Each row below holds a small network's activations on one input, seen along a few directions.
Each table varies a few parts of the input and shows all the possible inputs, shuffled.
Descriptions start from the smaller parts, as in this example, which fits no table here: one of 4 places along a line, together with either a single point or one of 9 places around a ring or (one of 3 separate values, together with one of 5 places around a ring).
Shared parts are said once, and a part with two or three values counts as separate values.

A family of inputs:
R1: [-12   0 -18 -39  11 -10  11   5  18  -8  31]
R2: [-26 -20  -4 -15   2 -11 -22  28  -4 -17  -6]
R3: [ -5 -14   1  22 -11   1 -19   7 -20 -11 -41]
R4: [38 26 38 11 16 27  3 -3 -2 39 38]
R5: [-19  -9   4 -44  14  15 -13  -7 -18   1  25]
R6: [-31 -27  14 -16   9  -2 -41  14 -24 -13 -13]
R7: [-17  -8  -4 -42  10   7  -6  -4  -6  -3  31]
R8: [  3  -2 -21  27 -15 -24   6  19  16 -20 -35]
R9: [  7   9   8 -18  -3  32   2 -41 -16  24  14]
R10: [ -5  -4 -14  28 -15 -15  -4  14   1 -18 -32]
R11: [-20 -11 -18 -12   3 -28  -5  37  20 -23  -6]
R12: [ 25   4  32  50  12   2 -16  42  -8   5 -15]
R13: [41 16 36 50  8 15  7  8 -8 28  1]
R14: [-19  -3 -24 -11   4 -40  10  42  38 -31  -3]
R15: [ 19   9 -17  28 -17  -8  30 -17  15   4 -19]
R16: [-28 -21   3 -16   7  -3 -29  25 -15 -14 -12]
R17: [-28 -12 -11 -11   3 -19 -14  32   5 -21  -3]
R18: [ 13  10  34 -15  32  11 -12  30  -5  18  50]
R19: [ 11   8 -10  28 -17   1  19 -22   0   7 -16]
R20: [  7  -7  16  22 -11  19  -8 -41 -31  14 -27]
R21: [ 13   0  -3  25 -18   9  12 -26 -10  10 -20]
R22: [-10   8 -23 -38  12 -22  26   9  37 -16  35]
R23: [ 16  18 -13 -12  -6   8  27 -29  21  16  20]
R24: [ 22  18 -23  29 -16 -20  45 -14  33  -4 -15]
R25: [ 18  25 -18 -11  -4  -5  42 -26  39   8  24]
R26: [  8  17  -6 -12  -6  17  17 -34   6  18  23]
R27: [  4   3  19 -18  -1  34 -10 -52 -25  25  12]
R28: [ 11  -1   5  22 -13  17   5 -29 -21  13 -25]
R29: [ -9 -20  12  22  -8   3 -32  -4 -29 -11 -42]
R30: [  5   6 -27  28 -14 -37  21  23  34 -28 -31]
R31: [  4  -2  34  12  27  -3 -27  60  -4   3  14]
R32: [ 10  10   1 -16  -7  24  10 -38  -4  22  19]
R33: [ -3 -12  -7  24 -15  -7 -12  10  -8 -14 -35]
R34: [-20  -1 -11 -39  11  -1   1   0   3  -6  34]
R35: [-23 -14  14 -44  16  16 -26 -18 -27   2  23]
Describe the family of inputs behind these rows.
Answer: one of 5 places around a ring, together with either a single point or one of 6 places along a line
A walk changes only the place on the ring of 5. It starts at R17 and steps to R34. List the rest of the walk in order.
Answer: R26, R19, R10

A family of inputs:
R36: [ 11  14  12 -25   3  23  -9  -5  22  17   8]
R37: [-30  -7   7 -15  19 -25 -33  19  16 -21   4]
R38: [  9  -7 -32   9 -16  -6  21  29   3 -28 -21]
R39: [ 10  -9  12 -26  15  29 -16  -8 -21   6 -12]
R40: [ 27  28   2  21 -11  15  -6 -10  -8   7   6]
R41: [  9   1 -19   0   2 -22  25   8  26 -18 -15]
R42: [ -3 -24   4 -34  10  16  -4   0 -26  15   8]
R43: [ 26   1  29   7  18  11 -11   1 -28  -2 -12]
R44: [18  6 -5 30 -8  5  4 -6 -5 16 22]
R45: [-11  -5 -14 -32  12 -28  -6  24  14 -41  17]
R46: [  2 -11  13  25   0 -12  10 -39  -4  -1  -1]
R47: [ 11  10  20  16  -4  -3   0 -43  -7 -10 -16]
R48: [ -3   4 -25 -19 -21  19   0 -11  -6  23  27]
R49: [ -3   0   4 -33  -2   9   3   3  17  25  29]
R50: [-26   2  -1   2   4  -4  23 -32 -11  -4  10]
R51: [ -7  -4  -1  31 -18 -15  -6  13   9  10 -44]
R52: [-11  -7  10  -6  25  10  13  11 -32   4  13]
R53: [-11  16  11  -6  12   3  20  14  10  15  33]
R54: [17  2 24 16  9 -4  7  7 19 17 23]
R55: [-30 -13   4  22 -12  -8 -35  30  -6  -5 -26]
R56: [-10  20 -17   8  -4  13  17   0 -12  13  31]
R57: [ 10  -2 -19  29 -22  -8  19  18   8  -1 -42]
R58: [ -4   1   1 -19  -9  14  -5 -50  -1  -3 -15]
R59: [ 11  19 -16 -12 -15  33 -11 -19  -1  14   6]
R60: [-19 -14  -8 -26 -14   1   7 -43  -6   6   5]
R61: [25 23 31  7  6  6 -3  3 16  9  8]
R62: [-36 -15   7  -1  -1 -17 -47  34  -8 -20  -6]
R63: [  4   5 -17 -22  20 -36  19   5  33 -25   6]
R64: [ 17 -21  22  16  21   1  -1   5 -25   6   3]
R65: [ -9 -15 -28  13 -17   0  -5  40 -11 -28 -17]
R66: [  5   1 -10  22  -4 -21  13   1  27   4 -33]
Describe the family of inputs behind these rows.
Answer: either one of 11 places around a ring or (one of 4 separate values, together with one of 5 places around a ring)
Which of the alternatives is R55?
Answer: one of 11 places around a ring
Change only the choice among 4 separate values in R58. List by row number the other rows that result.
Answer: R36, R39, R59

A family of inputs:
R67: [  2 -12  19  41  -2  -4 -30  16 -19 -17 -44]
R68: [ 37  13  15  36  -9  27   0 -26 -23  23 -26]
R69: [ -6 -13  42 -11  17  41 -33 -32 -60  32  13]
R70: [ -4   4 -37  26 -19 -29  30  11  28 -26 -19]
R71: [  2  26 -16 -48   5  -5  38 -35  35   3  43]
R72: [ 35  15  17  12 -13  33  18 -58  -3  42  13]
R73: [ 25  18 -26  34 -27  -5  42 -13  22   6 -27]
R74: [-11  -7  -8  43 -15 -33 -17  37   9 -18 -50]
R75: [-22   0 -24 -53  22 -16   9  21  33 -12  39]
R76: [-46 -33  16 -51  20  16 -51  24 -24 -12  28]
R77: [-11 -12 -24 -18   2 -34   0  30  16 -28   2]
R78: [ 15  23  15 -18   9  27  12 -25  -6  30  53]
R79: [-17 -23  11   7   8 -19 -19  49  -7 -22 -26]
Describe the family of inputs behind these rows.
Answer: either one of 2 separate values or one of 11 places around a ring
Which of the alternatives is R78?
Answer: one of 11 places around a ring

A family of inputs:
R80: [  4  28 -21 -34  -1  12  32 -35  17  17  40]
R81: [-27 -15  -4 -48  -2  18  -2 -49 -15  -1  11]
R82: [29 33 26 -4 18 29 12 -4  2 37 50]
R83: [-13   0 -24 -53  -9   7  23 -50   7   9  23]
R84: [-29 -10   2 -17  31 -39   2  27  20 -23  42]
R85: [-16 -24 -22 -32  23  -3   5  47 -23 -24  28]
R86: [ 36   1  36  56   1  19  -2   1 -18  29 -23]
R87: [-17  -4  -5  38   4 -55  14  31  20 -33 -12]
R88: [-45 -16 -18 -32  -1   8 -36  47 -10   2  19]
R89: [ -4 -18 -27  23  -4 -19  17  51 -20 -34 -24]
R90: [ -5 -13   8  29 -13   7 -17 -33 -30 -11 -44]
R91: [  5  -2 -37   8 -32 -10  30 -43  14  -1 -33]
R92: [ 18  -9  27  42  -2   7 -24 -17 -38  11 -36]
R93: [46 28 11 55 -2 15 20  2  9 27 -7]
R94: [  5   1   7  17  11 -48   8  34  41 -34 -40]
R95: [  1  -7  42 -19  21  24 -32 -23 -43  22  19]
R96: [ 41  22  -8  41 -23   7  31 -10  23  16  -1]
R97: [ -4  -1  -8   9 -21 -15 -36  40  23 -25 -43]
R98: [-10 -16 -17  14 -25   0   6 -43  -9 -11 -44]
R99: [ 22  24 -35  25 -22  -3  38 -29  25   8 -16]
R100: [ -7  -6  12 -38  39 -34  -5  29  39 -24  15]
R101: [-32 -13 -22  25 -29  -8 -23  50  -8  -9 -36]
R102: [ 18   5  52  -5  24  36 -11  -5 -25  39  34]
R103: [-17  -5  -3 -48   7  -1 -50  37  21 -12  10]
R104: [ 24  27   5 -17  -3  21  24 -16  15  25  55]
R105: [-22 -11  21 -33  11  25 -25 -39 -36  -1  11]
Describe the family of inputs behind these rows.
Answer: one of 2 separate values, together with either one of 5 places around a ring or one of 8 places around a ring
The inputs of R99 and R80 match in every part but the choice among 2 separate values. If R98 is changed in the same way as R99 into R80, which row does it become?
Answer: R81
Change only the choice among 2 separate values in R82. List by row number the other rows that result.
Answer: R93
Change only the choice among 2 separate values in R103. List by row number the other rows that result.
Answer: R97
